These are the activations of a small neural network, seen along a few directions. Each row is one input.
In each table, some parts of the input vary, and every possible input appears once, in random order.
A made-up example of a description, with smaller parts first: one of 4 places along a line, together with either a single point or one of 9 places around a ring or (one of 2 separate values, together with one of 8 places around a ring).
Shared parts are said once, and a part with two or three values counts as separate values.

Other details of the inputs vary at random and push rows far along three fixed directions, the same in every table; ignore that.

Table:
x1: [ 38   1  -4 -19 -25 -11 -23   6  12  -1  21  24]
x2: [  7 -15  17  15  17  -1   5  -3   0  12  19   2]
x3: [  5   1  -5  -6  -3  -1   3  -1   9 -13 -15  -7]
x4: [-22   3  24  -1  19  15  21  -7  -2  -3  15  -8]
x5: [ 37  -3 -30 -27 -44 -30 -19  20  -7 -14   5  18]
x6: [-12 -25  17  26  34   7  37  -8  12   4  -7 -34]
x7: [-24  -3  -3  14  18  15  15 -18  -3 -19 -14 -28]
x8: [-10 -20 -43  13 -18 -22  25  -4 -11 -35 -35 -31]
x9: [ 23   8  19 -19 -10   5 -25   5  13  22  20  27]
x10: [  6 -16  45  50  35   5  40  19  56  20  32 -17]
x11: [ 37   7 -27 -12 -64 -38  -5  37  28 -29  19  18]
x12: [-13 -18  -2  30  30  19  19  -6  14   9 -13 -16]
x13: [-38  52  32 -41  14  30 -15   2 -32  20  26  30]
x14: [-26  19 -14 -13   4   3   0   2 -28  10 -27 -13]
x15: [-14  11  20   1  19  14   2 -14   4  -2  -1  -8]
x16: [ -6   7 -26  -7 -26 -25  -8  -6 -30 -24 -26 -11]
x17: [-16   0  23   7  10   6   7 -12 -13  -5  15  -1]
x18: [-19   6  20  -1  18  15  14  -4   2 -10   8   4]
x19: [-10   4  14   5  22   7   1  -9 -18  10  12  -7]
x20: [ 20   2  15 -12  -9   6 -19   8  23  13  27  36]
x21: [ 25   0  32 -23  -4   2  -4  17  28   4  30  27]
x22: [-15   2  11   6  16  16  -4 -13 -10  15   8  -6]
x23: [ 31   4  16 -19  -1   6 -13  13  25   9  30  31]
x24: [-21  55  21 -33  14  22 -20  -6 -23   2  14  36]
x25: [-23  23 -15   3  10   4  -6 -20 -28 -10 -20 -10]
x26: [-11 -12   3  27  24  11   7 -15   3  17 -18 -18]
x27: [-22   4  10  -1  27  25   7   3   0  12   4  -2]
x28: [-13 -11   1  25  30  15  13  -6  10  16 -23 -17]
x29: [ 28  -6 -20 -24 -53 -30 -12  15  -3 -28   8  22]
x30: [-23  52 -20 -56 -33  -3 -22   3 -40 -37 -10  20]
x31: [-19 -20   9  30  37  10  27  -3   5  26 -17 -24]
x32: [ 13  -6 -24  -2 -31 -27  -9  -8  -9 -21 -20  -6]
x33: [-16  26 -19 -11   5   5 -12 -11 -22 -12 -16  -6]
x34: [ 23   0  24 -14 -11   4  -5   8  29  -5  31  34]
x35: [ 43  15 -35 -13 -51 -38 -13  41  19 -13  15  24]
x36: [-41  65  41 -10  23  32  -5  18  -8  28  41  28]
x37: [ 22   1  15 -16  -9  10 -20  10  25  15  30  30]
x38: [ -6 -13 -41   8 -11 -20  15  -1  -7 -31 -47 -28]
x39: [-21  19 -22 -11   2  15  -7  -1 -16  -5 -22  -5]
x40: [-10 -21   0  29  26  18  11 -15   8  12  -7 -25]
x41: [-37  26  17   4  29  21   2 -29 -23  -3 -13 -20]
x42: [ 50 -34  24   8  -7  -8   6  13  58   6  24  21]
x43: [ 8 -7 11 13 20  8  3 -7 17  7 11  6]
x44: [  3 -22  17  14  14   9   4   2   5  22  21  -4]
x45: [-35  15 -41   1 -11  -9  -8 -10 -49 -15 -38 -21]
x46: [ 56 -41 -29  -1 -56 -37  -8   9  27 -23   8   2]
x47: [  0 -21 -49  19  -8 -23  13  -2 -22 -20 -37 -30]
x48: [ -1 -20 -43  19 -15 -24   0  -1 -19  -4 -44 -30]
x49: [  0 -23 -45  17 -15 -22   1   1 -18  -3 -43 -38]
x50: [ 44 -28  12   6 -10  -7 -10  14  47  23  17  23]
x51: [ 20  -2  25 -14  -8  -3 -13  17   8  26  25  32]
x52: [-22  47 -26 -48 -35  -5 -32   8 -54 -13 -10  20]
x53: [  6 -10  17   8  13   7  -5  -6   7  27   7  -3]
x54: [ 50 -52  27  12 -13 -10  16  17  48   4  45  10]
x55: [-36  37  26 -10  12  16  -8 -26 -32  -6  12   8]
x56: [ -7 -18 -40  13 -14 -27  22  -4 -10 -27 -45 -35]
x57: [ -2 -17 -50  20 -17 -12  -1  -9 -10 -16 -40 -25]
x58: [-10 -29  19  32  33   7  33  -9   5   4  -5 -36]
x59: [ 57 -40  27  40   1 -10  19  48  86  45  44  13]
x60: [-30  47  38 -37   0  18 -19 -11 -39  -4  32  24]
x61: [ 28   3 -24 -25 -50 -24 -21   7   9 -30   1  24]
x62: [-10 -18   8  23  26  18  26 -11  18 -10  -5 -25]
x63: [-22  54  26 -35   9  17 -29 -16 -39   8  24  26]
x64: [-37  50  30 -35  12  25 -14   1 -31  17  23  37]
x65: [ 22  -2  26 -18  -7   1 -14  18   9  28  27  26]
x66: [ -9 -24   3  28  40   9  32  -6   6  11  -2 -30]
x67: [-12 -11   2  22  32  19  13  -4  12  19 -22 -24]
x68: [  4 -10  22   9   8  13   6 -14  15  -3  19  -3]
x69: [ -9 -19   4  31  24   5   9 -15   0  20 -15 -22]
x70: [ -4   5 -27 -10 -26 -23  -7  -5 -30 -24 -26 -19]
x71: [-17 -25   1  29  35  18  25   0  13  11 -10 -18]
x72: [ 25  -6  36 -11  -9  -7  -3  12  16   8  34  29]
x73: [ -9 -21   0  25  41  14  27  -2  11   5  -6 -26]
x74: [ 30   9 -30 -30 -46 -20 -34  15   5  -3 -14  20]
x75: [-26  25   7  -6   3  12  -5 -21 -23 -18  -2   3]
x76: [ -2 -11 -39  14 -15 -20   5 -11  -3 -29 -46 -29]
x77: [-13 -18   3  20  35  16  19   1  10  20 -19 -25]
x78: [  4 -21 -39  16 -18 -24   6 -14 -11 -24 -38 -39]
x79: [ 14 -11 -38  -2 -19 -26   5   8  -7 -14 -18  -5]
x80: [-11  11  21   6  14   9   0 -19  -4  -2   0  -1]
x81: [-21  -2  15  10  21  15   9  -2 -13  15   8   1]
x82: [ 49 -26 -36 -14 -46 -32 -15  30  27  -1 -14  19]
x83: [-25  50  25 -36  19  20 -16   0 -25   3  19  37]
x84: [ 52 -36  13  13  -9 -15  -4   6  37  14  34  20]
x85: [-21  50 -25 -40 -36  -7 -40  -7 -51 -14 -13  26]
Description of these inputs: one of 5 places along a line, together with either a single point or (one of 2 separate values, together with one of 8 places around a ring).
The inputs of x72 and x81 match in every part but the place on the line of 5. If x32 is changed in the same way as x72 into x81, which row does it become?
> x85
The inputs of x1 and x40 match in every part but the place on the line of 5. If x19 is changed in the same way as x1 into x40, which row does it become?
> x44
The inputs of x36 and x59 match in every part but the place on the line of 5. If x45 is changed in the same way as x36 into x59, which row does it become?
> x48
Change only the place on the line of 5 in x23. List by row number the other rows that result.
> x3, x39, x62, x67
Change only the choice among 2 separate values in x77. List by row number the other rows that result.
> x82
Change only the choice among 2 separate values in x16. List by row number the other rows that result.
> x70
Start at x28 and move only the place on the line of 5, one step at a time. The first step leads to x12. Which rows follow, in order?
> x24, x42, x34
Change only the place on the ring of 8 in x83. List by row number the other rows that result.
> x2, x24, x25, x43, x47, x79, x84

Table:
x86: [  8  -1 -14  -3 -21 -31   4  12 -17  -9  -7 -14]
x87: [-26  13 -26  18   6 -15  19   4 -28  -8 -23 -34]
x88: [-42  21  17   3  24  19  18   3 -16   9   7 -12]
x89: [ 13  11 -21  13 -19 -22  -4  -1   7 -21  -9 -12]
x90: [ 12  14  47  -6   8   0  -6 -10  -6  -1  65  26]
x91: [ -1  12 -10 -19 -37 -22  -8  15 -23 -13  -1   6]
x92: [  3   3  31 -27   7   7   6   3   5  -5  14  12]
x93: [-38  22 -29  13   9   3  12 -15 -17 -35 -41 -26]
x94: [-48  35   1   6  39  32   2  -9 -21  16 -14   0]
x95: [ -9  32  22 -30  -4   5  -4  22  -5   7  32  39]
x96: [-18   0 -22   8  11   3   1 -24 -12 -11 -49 -19]
x97: [  7 -13 -15  12 -10  -8  -2  17   3  22   0   1]
x98: [ 13  -4 -31   1 -15  -8 -14   2  13  -8 -25   7]
x99: [ 14  15  27  -1   9   3 -18 -15   7  19  10  11]
x100: [-39  21 -40  23   6   7   0  -7 -29   1 -42 -27]
x101: [ 17  23 -25  -5 -24 -17 -31   0  -3  -2 -14   6]
x102: [-26  22  32   3  26   4  11 -18 -24   2   1 -17]
x103: [-33  12  30  -3  21  15  13 -16 -17  -1  -2 -18]
x104: [  6  29  32 -27   0  -2 -27  -4 -17  23  18  24]
x105: [-38  11  28  -2  23  16  17  -3 -21   6   5 -16]
x106: [ 16   2 -20 -31 -40 -22 -13   0 -16 -43  16  30]
x107: [ 12  11 -19 -20 -25 -26 -23  12 -27   9 -11   5]
x108: [ 25 -68 -21  36   0 -16  21  -3  27   8 -30 -43]
x109: [  6 -19   9   1  26  16  12  19  18  27  11   6]
x110: [ -4  50  19 -14  -5   1 -12  11  -4   7  33  25]
x111: [ 17   9 -21 -35 -22  -3 -22  -3  -1 -14 -24  14]
x112: [ 13 -18 -27 -20 -12  -9  -3  16  -7   0 -23  -1]
x113: [  4  27  29 -31  -7  14 -30 -10   3  12  12  29]
x114: [ 23   2  40  -4  13   9 -24 -15  -5  29  55  32]
x115: [-33  10  -7  12  18   5  17 -28 -13 -28 -37 -27]
x116: [-30   5  28 -12  52  47   0 -27 -25   9  19  10]
x117: [ 14  14 -30 -29 -20   0 -23   8   4 -14 -20  17]
x118: [ 12 -12  19  32  15  14  -4  -3  33  22  11   3]
x119: [-31  25  16  -1  35  29  13 -10   1 -15  -3  -8]
x120: [  1  -2  25 -17  12   8  -6  11  -3  26  13  25]
x121: [ 15 -20 -21  -7 -35 -18  -2  -3  -3 -35  13  -3]
x122: [ 24 -67 -22  35   8 -17  24  -4  26   5 -36 -32]
x123: [ 14  -6 -18 -14 -17  -9   6  -3  12 -31 -20  -7]
x124: [ -1  16  29 -34  -4   9 -21  12 -11  27  23  29]
x125: [-49  22  22  -6  32  17  19  -7 -34   0  -6  -9]
x126: [  5  17 -34 -16 -29  -6 -22  15  -2   1 -12  11]
x127: [ 26  -8 -29 -34 -38 -15 -34  -5 -18 -17   5  40]
x128: [  3   4 -31   2 -18 -12   8  15  10 -19 -11   2]
x129: [ 22 -18  27   0  -4   0  -7  16  13  34  28  21]
x130: [-41  21  -3  17  22  19  19  -6  -8  -4  -8 -24]
x131: [-45  33  23  -1  25  24   8 -30 -18 -13 -13 -21]
x132: [-40  10 -39   7  15   3   9   0 -35   1 -44 -21]
x133: [ 17 -50  21  18  36  13  23  -3  31  21  -4 -17]
x134: [-2 21 23 -6 -1 12 -6  1 20 -6 22 13]
x135: [ 26 -65  35  27  39  17  40  -4  46  -5  47  -6]
x136: [  7 -12 -19 -20 -16 -14  12  18  -6 -20 -13  -6]
x137: [-26  -7 -22  12  21   6  32   7 -10 -12 -22 -31]
x138: [ 23  -3 -26 -17 -49 -16 -40  -8 -24  -9   9  27]
x139: [ -4  18 -21 -11 -34 -19  -5  21 -16 -10   1   7]
x140: [ 15 -23   6  46  30   5  14   6  32  35  10 -15]
x141: [ 11 -14  18  19  18  18  -3  -2  37  20   9   0]
x142: [-34   1  -4   5  17   0  21 -18 -25 -20 -34 -28]
x143: [ 26 -16  31  -1  -6  -1 -11   3  17  26  21  19]
x144: [ 32   1  34   4  -4 -11  -3  -6  31   2  29  13]
x145: [  5   3 -32  -8 -15  -4   9  18  10 -22 -11  -2]
x146: [ 10 -19   0  37   0  -2  21  12  35   5  16  -8]
x147: [ 41 -38 -18  13 -47 -31  -1   5  15 -28  27   7]
x148: [ 18 -27 -35  27  -4 -25   8  17   5  17 -17 -25]
x149: [ 39 -24 -17  11 -33 -19 -16  -4  24  -1 -14   2]
x150: [ 31 -17 -10  10 -36 -24  -2  -2  24 -20  -4  -3]
x151: [-26  14 -22  26  -2  -2   8 -13 -10 -25 -29 -29]
x152: [ 37 -92  20  55  29  14  24 -10  54  27  31 -20]
x153: [ -5  23  17 -27  -3  11 -18  18  -6  29  25  30]
x154: [  8 -21  34  15   5  -2  15  -3  15   6  17  -6]
x155: [  1  31   8 -33   5  22 -18  16   5  16  17  37]
The inputs of x107 and x120 match in every part but one. If x114 is changed in the same way as x107 into x120, which row does it become?
> x127
The inputs of x137 and x139 match in every part but one. If x111 is changed in the same way as x137 into x139, which row does it become?
> x149
Describe the family of inputs behind these rows.
> one of 2 separate values, together with one of 5 places along a line, together with either a single point or one of 6 places around a ring
Change only the place on the line of 5 in x90. List by row number the other rows that result.
> x106, x121, x135, x147
Change only the choice among 2 separate values in x139. List by row number the other rows that result.
> x97
List by row number the other rows that have the place on the line of 5 and the choice among 2 separate values in common with x105.
> x88, x103, x121, x130, x131, x134

Table:
x156: [ 31 -28 -19  17 -12 -17  14  16  37  -9   1  -5]
x157: [ 26 -33 -19  13 -15 -17  20  22  29  -8   3  -5]
x158: [-18   8  12  17  18   9  13  -5  -3   2   4 -15]
x159: [-18   5   5  13  26  11   5   2 -10  24  -5 -12]
x160: [-19   7   7  14  22  13  17  -1   3  -2   1  -9]
x161: [-33  13  -7  19  28  19   9  -3  -7  15 -23 -16]
x162: [ 10 -31  10  33  10  -4  25   7  26   4  12 -19]
x163: [  4 -32  -4  25  24   2  17   3  14  20 -19 -25]
x164: [ 45  14  16 -44 -51 -23 -27  32  18   3  51  55]
x165: [ 27 -18 -26 -17 -38 -19  -7   8   4 -21   1   8]
x166: [  1 -35   3  25  16  -2  31  -1  17  -2  -8 -28]
x167: [ 11  45  29 -52 -22   0 -29   7  -3  -4  30  47]
x168: [-24  29  -1 -18   5  11 -10 -19 -27 -16  -8   0]
x169: [-27   7  11  15  28  19  -5 -24 -18  19 -13 -10]
x170: [-31   3  10  14  21  10  10 -25 -26 -10  -7 -19]
x171: [-36  30 -11  -7   4   5   6   0 -25 -18 -14  -6]
x172: [-21  35  53 -17  22  25 -14 -21 -19   9  34  27]
x173: [ 15 -32   6  27  15   4  12   4  34  24  -8 -13]
x174: [  4 -33  -1  29  17   6  20 -12  16  -6  -5 -24]
x175: [ 34 -34 -10  12 -18 -19  11  10  33 -11  -4  -9]
x176: [-37  33 -28 -11  10   7  -5   3 -38   2 -33  -8]
x177: [-21  32  -4  -6   1   0  -4  -6 -21 -10  -7  -6]
x178: [  3  37 -52 -31 -56 -26 -38  14 -29 -12 -31  13]
x179: [ 47 -12  31 -21 -12  -4 -29  13  21  33  44  48]
x180: [-15  34  49 -22  26  39 -25  -8  -3  35  33  39]
x181: [ 30 -31 -50  -4 -48 -32  -4   6   5 -36 -21  -9]
x182: [-13  27 -74 -38 -43 -20 -34  -2 -57 -26 -57  -4]
x183: [-29  -2   9  12  23   9  14 -24 -26  -6  -7 -20]
x184: [25 -4 60 -5 16 12 -7 -8 26 18 55 34]
x185: [ 29 -34  -5   8 -18 -19  13  12  29 -11   1  -6]
Describe the family of inputs behind these rows.
> one of 5 places along a line, together with either one of 2 separate values or one of 4 places along a line
The inputs of x180 and x173 match in every part but the place on the line of 5. If x181 is changed in the same way as x180 into x173, which row does it become?
> x185
Change only the place on the line of 4 in x185. List by row number the other rows that result.
> x166, x167, x175
